A small network was shown many inputs. Here are its activations along a few directions, one row for each input.
Each table varies a few parts of the input and shows all the possible inputs, shuffled.
A made-up example of a description, with smaller parts first: one of 6 places along a line, together with either a single point or one of 11 places around a ring or (one of 2 separate values, together with one of 8 places around a ring).
Shared parts are said once, and a part with two or three values counts as separate values.

Other details of the inputs vary at random and push rows far along two fixed directions, the same in every table; ignore that.

Rows:
r1: [3.392,2.008,0.641,-1.797,-1.112,0.114,2.467,0.072,-0.341,0.599,2.532]
r2: [-2.189,-1.734,5.099,1.152,-3.434,-1.283,3.059,-4.596,2.811,2.211,-3.140]
r3: [-2.805,-2.187,2.072,2.568,0.448,-2.618,0.040,-0.798,1.615,-0.297,-2.932]
r4: [-3.310,-4.191,-3.858,-0.110,4.042,1.904,-1.893,1.038,0.194,-1.394,-2.924]
r5: [2.083,1.094,-4.186,-2.661,1.156,1.060,-3.782,2.071,-0.739,-1.004,2.602]
r6: [2.489,3.566,0.618,1.317,-1.491,-1.146,1.218,1.826,-0.059,0.154,1.391]
r7: [1.613,3.792,0.507,-1.235,-1.978,-0.592,-0.924,-0.336,-1.606,0.702,2.443]
r8: [2.636,2.909,-0.005,-1.371,-2.658,-0.182,-0.342,-0.281,0.006,1.062,2.319]
r9: [-2.896,-3.045,1.707,2.132,0.180,-1.191,-0.875,-1.061,0.167,-0.262,-1.493]
r10: [2.196,2.881,0.656,1.074,-2.199,-0.567,-0.223,0.938,-1.619,0.265,3.049]
r11: [1.861,3.238,-0.785,-0.215,-2.512,-0.450,-0.327,0.545,-1.471,1.238,1.887]
r12: [1.805,3.006,-0.808,-0.323,-2.590,-0.955,-1.181,0.525,-1.764,1.235,1.980]
r13: [-3.400,-3.240,-2.419,-1.225,4.722,2.250,-1.591,0.405,0.141,-1.640,-2.179]
r14: [-3.048,-1.504,2.026,0.075,0.350,-0.282,0.283,-2.434,0.522,0.277,-2.258]
r15: [2.258,3.562,0.564,1.279,-1.620,-1.782,0.413,1.700,-0.231,0.172,1.671]
r16: [-3.092,-2.865,0.610,1.375,0.377,0.854,1.536,-1.440,1.034,0.641,-3.795]
r17: [1.898,3.986,0.883,-1.186,-1.253,1.311,1.553,0.142,-1.101,1.250,1.836]
r18: [-3.063,-5.126,-2.717,1.054,4.862,2.645,-1.206,2.055,0.145,-2.723,-2.297]
r19: [2.372,2.817,0.581,1.118,-2.032,0.174,0.533,1.145,-1.492,0.092,2.745]
r20: [2.751,-1.241,-8.593,-4.384,6.926,3.291,-3.973,5.091,-1.669,-3.720,3.423]
r21: [-1.475,-2.872,4.719,0.570,-1.488,-2.209,2.537,-4.403,1.693,1.123,-2.307]
r22: [-2.823,-5.014,-3.229,-1.327,4.372,2.915,-1.237,0.638,1.995,-1.496,-2.861]
r23: [3.253,1.966,0.601,-1.551,-1.537,-1.405,-0.237,-0.793,-0.885,0.535,2.817]
r24: [-2.505,-1.805,5.316,3.672,-1.534,-1.858,4.152,-2.047,2.655,0.980,-4.509]
Each input here is: one of 4 places along a line, together with one of 6 places along a line.
The inputs of r8 and r14 match in every part but the place on the line of 6. If r2 is changed in the same way as r8 into r14, which row does it become?
Answer: r13
Which other rows does r24 become when the place on the line of 6 takes its other values? List them by row number.
Answer: r1, r16, r17, r18, r22
Which other rows does r23 become when the place on the line of 4 takes its other values? List them by row number.
Answer: r1, r20, r21
A walk changes only the place on the line of 4. It starts at r24 and steps to r6. List the rest of the walk in order.
Answer: r15, r3
